These are the activations of a small neural network, seen along a few directions. Each row is one input.
Each table varies a few parts of the input and shows all the possible inputs, shuffled.
A made-up example of a description, with smaller parts first: one of 6 places along a line, together with either a single point or one of 9 places along a line or (one of 3 separate values, together with one of 5 places around a ring).
Shared parts are said once, and a part with two or three values counts as separate values.
(in the rows, 128 means zero)

Table:
r1: [134 141 127 114  64 167 203  85 171 113 166  65 110 117 208  90  53 135]
r2: [ 52  54 142 118 165 231  64  81 140 116  97  63 145 137  75  85 132 111]
r3: [141 112 121 172 130  75 145 189 119  65 133 159 110 175 180 192 181  97]
r4: [ 98  88 117 150 167 149  40  65 113 246  90 137 120 101 105 103 188 104]
r5: [134 120 126 111  82 170 216 123 151 132 185 104 110 105 208  89  64 153]
r6: [125 131  93 174 141  73 185 174 141  88 122 143 132 201 139 189 172 105]
r7: [180 160 101 103  85 159 210 198 138 116 177  69 150 127 179 127  91 157]
r8: [ 86 107 183 125 212 138  91  71 165 126 126 145 173  61 107 123 182 130]
r9: [145 170 124 104  85  80 185  17 123 117 103 168  85 173 164 116  80  91]
r10: [185 140 128 100  70 162 171 216 113  92 183  89 132  94 221 138  98 149]
r11: [ 90  87 119 173 142  87 190 102 164 117 124 184 110 183 170 160 131  84]
r12: [ 95 120 176 117 203 106  76 113 188 117 110 133 173  59  84 119 179 153]
r13: [ 98  95 111 189 111  53 169 162 145 103 149 165 133 186 134 169 142 106]
r14: [ 60  59 101 122 195 214  89 110 124 110  96 110 157  73  93  66 152 131]
r15: [176 183 119  89  90  72 153 150  58  88 131 184  88 145 171 170 132 110]
r16: [142 151 123  99 102  83 197  58 104 135 119 208  82 160 162 118  91 107]
r17: [165 117 100 166 156 134  26 153  73 169  62 120 125  40 101 158 219 112]
r18: [201 202 127  94  88 124 146 177  66 102 172 145 107 134 197 156  65 154]
r19: [ 91 104 121 172 124  82 177  62 181  99 104 141 112 193 174 166 118  68]
r20: [162 174 130 107  98 134 193  84 109 144 157 164  96 149 187 105  28 157]
r21: [ 72 120 204 134 174 114  49 138 150 143 140 128 208 109  78 118 192 141]
r22: [109  68 160 124 164 224  42 215  86  92  93  83 151 109  77 107 176 112]
r23: [173 178 123 120  71  97 170 147  93 136 186 142 122 154 149 118  32 169]
r24: [164 127  79 169 153 151  59 138 104 185  77 110 123  81  33 182 208 120]
r25: [115  96 118 147 147 133  27 116 145 231  89 125  91 104  50 132 174 118]
r26: [163 195 130 113  81 132 181  45 128 124 140 127  96 162 187 103  18 139]
r27: [ 59  61 133 114 173 205  60 167 154 125  99  92 138 121  48  73 137 134]
r28: [110 133 227 124 192 130  37 171 115 106 115 110 181  88 117 144 217 124]
r29: [170 197  94  96 106  67 194 135  80 113 122 162 107 174 130 158 122 117]
r30: [ 94 103 109 166 133  54 173 144 185 103 120 169 102 181 147 156 133 111]
r31: [ 96 153 193 124 197 136  69 152 142 126 111 101 204 121  79 144 217 141]
r32: [169 187 120  96  91 100 175 127 130 134 154 145  91 149 164 105  26 183]
r33: [120  91 119 172 123 134  18 129 104 233 114 133 131 112  39 142 185 119]
r34: [ 92  90 124 126 170 228  73 198 112 110  91  74 174 142  37 107 175 127]
r35: [147 163 113  90  95  47 181  99 122 125 115 189  76 159 138 119  90 137]
r36: [150 124 122 124  51 137 193 185 140 124 205  87 142 113 172 100  68 163]
r37: [126  99  87 155 155 138  43  16 134 195  69  99 118  72 102 120 179 102]
r38: [198 215 102 100 106 119 187 162  89 126 163 122 126 166 155 143  55 160]
r39: [143 133 116 100  72 139 197 166 177 123 177  90 110 107 186  89  62 179]
r40: [109 106 192 125 187 147  78  37 191 105 124 105 159  84  79 153 162 111]
r41: [ 93  62 108 144 150 201  70 176 121  96 119 104 170  90  27  90 153 132]
r42: [147 159 114 114  72  47 176 120  85 125 147 185 106 163 123 133  97 124]
The inputs of r15 and r16 match in every part but one. If r28 is changed in the same way as r15 into r16, which row does it become?
> r8
What do these inputs look like to the network?
> one of 6 places along a line, together with either one of 3 separate values or one of 4 places along a line
Change only the choice among 3 separate values in r41. List by row number the other rows that result.
> r21, r33
Change only the choice among 3 separate values in r12. List by row number the other rows that result.
> r25, r27
